These are the activations of a small neural network, seen along a few directions. Each row is one input.
Each table varies a few parts of the input and shows all the possible inputs, shuffled.
A made-up example of a description, with smaller parts first: values(2) and (point or line(9) or (line(4) and ring(5))).
Shared parts are said once, and a part with two or three values counts as separate values.

Other details of the inputs vary at random and push rows far along two fixed directions, the same in every table; ignore that.

Rows:
row 1: [-74   6  44  17 -17  41  21 -23  31  17   6   5   6]
row 2: [  6   6   4  19 -19 -15 -18  12 -13 -25   8  19 -48]
row 3: [-49   3  45  16  15  35   5 -23  10  16   5 -20  41]
row 4: [-30 -12  17   9  21  28  -7 -30  -5   9   3 -26  32]
row 5: [  2 -30   0  -5  20   9 -12 -16 -12   4  -3 -22  20]
row 6: [  3   9 -14   8 -12 -11   8   7   6  -2  11  16  -3]
row 7: [ 58   0 -53 -19  -9 -42   0  24 -18 -16   1  13 -14]
row 8: [-15  14  -5   5 -16   8  15  -4  15  -3   5  16 -16]
row 9: [ 58 -12 -48 -14  -5 -44  -3  27 -13 -11   2  14 -16]
row 10: [-62  11  63  -2 -12  34  22  -7  35  27  -9   0  15]
row 11: [-29 -15  33  -4  22  35  -5 -26  -1  13  -9 -31  31]
row 12: [ -4  18 -11  11 -28 -17  25  23  27   4   8  39 -32]
row 13: [ 40  12 -42  -5   4 -23  -4  17   2  -3  -9  13 -35]
row 14: [ 57   2 -51 -19 -10 -39   1  22 -16 -20   3  14 -11]
row 15: [-42  -7  51  -4  17  31   1 -14  11  26 -11 -25  37]
row 16: [  7  12  12  23 -20 -25 -15  23 -14 -20  16  21 -30]
row 17: [  73  -64   -9   -4   69  -29  -87  -14 -101  -30    7  -75   68]
row 18: [-16 -18  26  -7  29  28 -14 -25  -6  14 -12 -35  32]
row 19: [-16 -18  25  -8  32  28 -15 -21  -6  17 -14 -37  30]
row 20: [-17  28   7 -10 -42  -4  36  22  31   0  -3  36 -29]
row 21: [  6  -1 -10  -8 -18 -13  10   9   2  -3   3  13  -1]
row 22: [-15  37   7   7 -30  -5  30  23  38  10  -3  39 -36]
row 23: [ 22 -24 -13   7  50  -1 -31 -22 -39   0   8 -44  58]
row 24: [-13  17  -2   5 -13   9  15  -2  17  -1   1  14 -18]
row 25: [-42  19  13  -4 -54  12  38   9  40   4   1  41 -40]
row 26: [ 22 -25 -17 -12  27   4 -21 -21 -30  -9   0 -32  32]
row 27: [-39  35  16   7 -38  15  37  10  47   9  -4  39 -46]
row 28: [ 11  16  -8   3   5 -11   4  15  10   8  -6  10 -10]
row 29: [-25 -21  19  -5  17  26  -7 -27  -9   8  -2 -29  34]
row 30: [ 69  -2 -52  -1  28 -36 -20  12 -27 -12   0  -9   5]
row 31: [ -5  30 -13   6 -32 -12  27  17  23  -4  10  37 -26]
row 32: [ 57   3 -55 -20  -7 -29  -2  16 -14 -21  -5  11 -29]
row 33: [-45  -6  51  -1  12  33   6 -17  10  20  -7 -22  39]
row 34: [ 58  -8 -63   0   4 -37 -10  15 -12 -14   4  13 -31]
row 35: [-18 -10  23   7  35  29 -15 -27  -3  14  -6 -33  31]
row 36: [  7  -5  10   0 -25 -13 -16  13 -18 -27   1  16 -43]
Description of these inputs: values(4) and (point or line(8)).
Q: Which other rows agree with row 17 in the values(4) part? List them by row number.
A: row 7, row 9, row 10, row 14, row 15, row 20, row 21, row 33
Q: Change only the values(4) part in row 13. List by row number the other rows that result.
A: row 15, row 19, row 28
Q: Change only the values(4) part in row 4. List by row number the other rows that result.
A: row 7, row 23, row 29

Rows:
row 37: [-88   8  29 -14 -10  44  61 -17  59  53  -8   5  35]
row 38: [  5  38 -22  35 -42 -36  17  31  16 -24  36  55 -52]
row 39: [  2  11 -18 -20 -25  13  36   0  51  15 -13  23 -24]
row 40: [ 119  -14 -115  -12   57  -42  -47  -12  -65  -27   -8  -36   20]
row 41: [  1  11  -1  20 -58 -31 -11  35   4 -30   2  54 -91]
row 42: [-103   -4   85   59   19   76   -6  -51   11   17   26  -27   30]
row 43: [ 63 -22 -91 -31  39 -11   1  -9 -13   9 -20 -26  11]
row 44: [-14  25  -5   0  -5   5  17 -13  10   9   9   6  28]
row 45: [-95  -1  98  38 -38  24  -4  -2   9   4  14  14   3]
row 46: [ 77 -15 -41  -5  50 -33 -30  -3 -29 -16 -13 -21  -2]
row 47: [-25 -18  21 -14  24  34  12 -25  23  24  -6 -29  71]
row 48: [ 35 -75  18 -23  56   7 -79 -35 -89 -36   1 -79  44]
row 49: [ 17  46 -12 -13 -39 -33  28  57  25  11  -6  45 -46]
row 50: [ 24  34  -9  -1 -32 -38  39  42  27  -1   1  55 -45]
row 51: [-26 -26  49   1  73  48 -44 -37 -25  29 -20 -79  70]
row 52: [  7   4  14 -19 -68 -31  11  38 -14 -37   6  39 -53]
Q: The inputs of row 43 and row 46 match in every part but one. If row 37 is changed in the same way as row 43 into row 46, which row does it become?
A: row 50
Q: What do these inputs look like to the network?
A: values(2) and line(8)
Q: Change only the values(2) part in row 52. List by row number the other rows that result.
A: row 48

Rows:
row 53: [-65  37  46  23 -26  18  32   3  40  23   4  29  -1]
row 54: [  0 -33  16 -10  18   0 -29  -1 -24   6 -11 -24  24]
row 55: [ 43  26 -19 -12 -31 -43  10  41  10 -18  -4  42 -54]
row 56: [ -1  -4   6  -7 -35  -4  17  17  15  -5  -3  25 -44]
row 57: [ 27  27 -43  -1 -27 -27  10  26   4 -24   1  39 -79]
row 58: [ 80   6 -76   2  28 -39 -28  13 -44 -26  12 -12   3]
row 59: [ 60 -14 -59   4  25 -23 -19 -10 -36 -29   6 -14  11]
row 60: [ 78 -30 -55 -14  22 -37 -42   5 -36 -24  -2 -13 -12]
row 61: [-90  21  65  -5 -43  38  31  -3  35  19   2  14  12]
row 62: [ -9 -27  16  14  32  21 -31 -28 -19  10  -4 -30  20]
row 63: [-14 -20  18   7  35  28 -30 -37 -27   1  -4 -34  23]
row 64: [-78  22  44   6 -45  35  45 -12  48   6   6  33 -17]
row 65: [  6 -21  25 -12  18  -7 -24   1 -29   3 -13 -30  29]
row 66: [ 62 -31 -47  -8  30 -35 -20  12 -37 -13  12 -13  23]
row 67: [-33 -23  50 -14  20  31 -27 -22 -24   6 -10 -47  48]
row 68: [-75  13  46  14 -44  30  41  -9  55  18  10  31 -15]
row 69: [ 14  13 -27  11 -24 -18   6  22  14  -7   3  29 -64]
row 70: [ -4 -36  30  -2  28  15 -20  -8 -19   3  -4 -31  33]
row 71: [ 59 -28 -38 -20  16 -23 -22   4 -44 -31  -5 -18 -10]
row 72: [-11  -6  24   9  39  25 -35 -25 -25   1   3 -46  32]
row 73: [ 82 -15 -52   1  23 -42 -33  14 -32 -21  -3  -4 -14]
row 74: [ 40  33 -28   2 -27 -42   7  40   3  -9  -5  45 -60]
row 75: [-90   0  60   5 -40  36  31  -9  41  30   3  15   3]
row 76: [ 68 -13 -50  -5  19 -25 -28  -2 -37 -33  -4 -11 -18]
row 77: [ -3 -10  43  14  30  14 -20 -20 -16   5  -3 -33  38]
row 78: [ 80 -16 -79 -43  41 -19  -5 -19 -15  -3 -27 -31  17]
row 79: [-38   7   6 -17  -6  40  51 -11  56  43 -19   4  -7]
row 80: [-83  16  45  -5 -54  28  43  -6  38  14   3  30 -18]
row 81: [ 39  41 -47   0 -40 -31  21  29  13 -23   8  45 -43]
row 82: [  3 -37  25   0  47  12 -40 -23 -24   3  -1 -42  46]
row 83: [-37 -21  29  28  52  29 -22 -31 -11  21  11 -46  65]
row 84: [ 45 -21 -16  -7  28 -25 -14   5 -36 -10   7 -23  40]
row 85: [ 23  13 -38  14 -32 -22  19  16  20  -9  10  34 -38]
row 86: [ 33  17 -35 -18 -36 -29  10  23   8 -29  -4  41 -69]
row 87: [ 49  -7 -24  12  30 -23 -17  -1 -29 -11   5 -20  37]
row 88: [ 22  34 -24  -4 -28 -16   1  23   4 -13  -1  33 -52]
row 89: [ 28   9 -40 -14 -39 -45  16  40  10  -3   6  46 -41]
row 90: [-28 -16  51  -5  30  36 -28 -33 -16   1  -2 -47  50]
row 91: [ -2  -9  27   4  28  25 -31 -30 -22  -4  -1 -41  38]
row 92: [ 14   6 -22 -23 -41 -23   7  25   2 -19 -13  28 -55]
row 93: [-53  25  38  17 -28  20  19  12  42  17  -4  37 -37]
row 94: [-88  34  64  32 -20  31  33  -2  44  25   7  14  10]
row 95: [ -6  18   0  14 -17  -8   6  21  19   2   1  27 -43]
row 96: [ 37  14 -37   4 -36 -30   9  25  14 -16  -2  41 -69]
row 97: [  8 -26   1   4  37  -1 -21 -16 -15   4  10 -24  48]
row 98: [-36 -44  45  -4  22  30 -26 -27 -20  15 -11 -43  39]
row 99: [-57  22  16  27 -30  18  33   2  44  15  13  28 -30]
row 100: [ 16  25 -45   3 -26 -20  17  10   7 -12   8  39 -44]
row 101: [-74  26  28 -12 -18  46  60   8  81  51 -21  29  -7]
row 102: [-89  18  74   3 -38  24  36   4  37  28   0  18  15]
row 103: [-24 -27  63  -1  32  24 -16 -19 -22  10  -5 -45  53]
row 104: [-12 -20   8  18  46  12 -26 -28 -17  18  10 -33  55]
row 105: [-63  33  58  23 -23  22  22  10  38  17  -1  18 -24]
row 106: [ 26  20 -36  13 -28 -31  19  28  22  -8   8  43 -35]
row 107: [ -7 -16  19 -17  69  32   0 -32  -3  40 -24 -60  86]
row 108: [ 31  11 -44 -16 -44 -30  31  27   5 -24   7  43 -50]
row 109: [ 33 -20 -41  13  31 -13 -27 -15 -28   1   8 -19  21]
row 110: [ 24  41 -43   0 -32 -27  15  23   7 -11   9  43 -40]
row 111: [ 74 -32 -63 -10  12 -39 -16  13 -35 -20   8  -7   3]
row 112: [  9 -25  18   5  51   2 -27 -23 -29   3   9 -47  75]
row 113: [ -2 -20  30 -13  18  22 -21 -12 -27  -8  -3 -38  34]
row 114: [ 26  23 -29 -16 -42 -24  26  32   8 -20  10  37 -33]
row 115: [-16 -15  -2  17  42  21 -18 -34 -24  -2  11 -37  39]
row 116: [-10 -11  18  -1  28  22 -17 -29 -18  -4   9 -36  61]
row 117: [-40  43   8 -27 -27  33  56   3  61  30 -25  18 -10]
Q: What do these inputs look like to the network?
A: ring(5) and (point or (values(2) and line(6)))
Q: The inputs of row 73 and row 96 match in every part but the ring(5) part. If row 89 is changed in the same way as row 73 into row 96, which row does it become?
A: row 75
Q: The inputs of row 70 and row 71 match in every part but the ring(5) part. If row 101 is changed in the same way as row 70 into row 71, which row does it become?
A: row 78
Q: Change only the values(2) part in row 80. List by row number the other rows that result.
A: row 92
Q: Change only the line(6) part in row 72. List by row number the other rows that result.
A: row 67, row 88, row 90, row 91, row 113
Q: Which other rows agree with row 74 in the ring(5) part? List them by row number.
A: row 53, row 55, row 65, row 77, row 84, row 87, row 94, row 102, row 103, row 105, row 107, row 112
Q: Start at row 98 and move only the line(6) part, one step at a time. The first step leads to row 56. Which rows follow, in order?
A: row 60, row 96, row 62, row 69
Q: Change only the ring(5) part in row 104. List by row number the other rows that result.
A: row 53, row 100, row 109, row 110

Rows:
row 118: [-84  28  64  21 -32  35  43  -2  56  29   5  26   1]
row 119: [ -7 -32  25   1  31  20 -33 -28 -28  -5  -2 -39  31]
row 120: [  3 -28  13  12  66  20 -38 -38 -39   8   5 -63  81]
row 121: [-24 -15  24  16  39  33 -23 -37 -11   8   2 -38  39]
row 122: [ 16  16 -18 -10 -43 -29  16  31   7 -15   2  39 -45]
row 123: [ 53 -23 -29  -9  23 -23 -37   4 -41 -18  -6 -20  -7]
row 124: [ 39  21 -38   2 -12 -35   9  29   6  -5   3  28 -24]
row 125: [  5 -35  10  11  61  13 -33 -31 -32  14   7 -56  81]
row 126: [  5 -37  23  -3  44  10 -35 -22 -41  -1   1 -51  60]
row 127: [-70  21  50  19 -18  34  30 -12  36  19   6  12  11]
row 128: [-77  22  53  21 -18  41  25 -13  43  21   0  14 -15]
row 129: [-66  10  62   5 -31  28  23  -4  25   9  -1  12   0]
row 130: [ 32  21 -56 -40 -21 -14  46  21  39  13 -24  30 -31]
row 131: [ 55   0 -73 -42   4 -19  22  12  12   9 -21   5  -6]
row 132: [ 38  19 -42   1 -12 -33  12  25   4 -10   6  28 -25]
row 133: [-29 -19  39  -1  12  18 -10 -15 -12   7   2 -24  37]
row 134: [ 72 -22 -59  -1  46 -34 -34  -1 -46 -12   8 -28  34]
row 135: [ 32   0 -30  -9 -23 -28  -3  23  -6 -17  -2  25 -50]
row 136: [ 80 -31 -45 -13  40 -31 -51  -1 -63 -28  -2 -37  18]
row 137: [ 37  14 -46   4 -11 -24   2  13   3 -16   4  26 -43]
row 138: [ 49  14 -49   2   1 -29  -5  15  -9 -16   5  12 -24]
row 139: [ 52 -23 -33 -10  16 -24 -31   2 -41 -22   2 -18   4]
row 140: [ 22  18 -12 -10 -37 -33  13  38   9 -10  -1  37 -41]
row 141: [-25 -16  23  14  33  24 -12 -31 -12  13   8 -35  57]
row 142: [-87  22  51  22 -30  44  32 -16  49  19   4  23 -17]
row 143: [ 56 -24 -30 -12  19 -33 -30  11 -39 -13   2 -17  17]
row 144: [-65   9  60   6 -29  33  19  -7  25   6  -1  10  -8]
row 145: [-16 -26  32   3  29  25 -33 -29 -25  -2  -4 -40  30]
row 146: [-30 -14  46   1  14  22 -14 -17 -14   5  -1 -28  38]
row 147: [ 18  21 -14 -11 -39 -29  14  36   8 -14  -1  38 -46]
row 148: [-21 -13  27  13  44  25 -18 -29 -15  14   5 -41  63]
row 149: [ 20  28 -35   5 -29 -22  20  22  18 -12   6  39 -47]
row 150: [-88  26  54  21 -32  43  38 -12  50  21   7  22  -7]
row 151: [ 28  12 -16 -10 -34 -35  11  36   5 -12   0  35 -38]
row 152: [ 29  25 -52 -41 -21 -11  44  21  40  15 -24  28 -31]
row 153: [-89  23  59  23 -27  45  35 -12  52  23   1  21 -19]
row 154: [  7 -42  19   0  46  15 -42 -28 -41  -3  -4 -53  40]
row 155: [ 26   7 -28  -9 -34 -25   2  22   0 -21   0  33 -56]
row 156: [  4  26 -29   7 -35 -18  24  23  28  -4   3  46 -61]
Q: The inputs of row 156 and row 128 match in every part but one. If row 143 is changed in the same way as row 156 into row 128, which row does it become?
A: row 140
Q: What do these inputs look like to the network?
A: values(3) and (point or (values(2) and line(6)))
Q: Change only the values(3) part in row 139. List by row number the other rows that result.
A: row 136, row 144
Q: Change only the line(6) part in row 120. List by row number the other rows that result.
A: row 121, row 124, row 128, row 138, row 148
Q: Change only the values(3) part in row 125. List by row number the other rows that result.
A: row 118, row 124
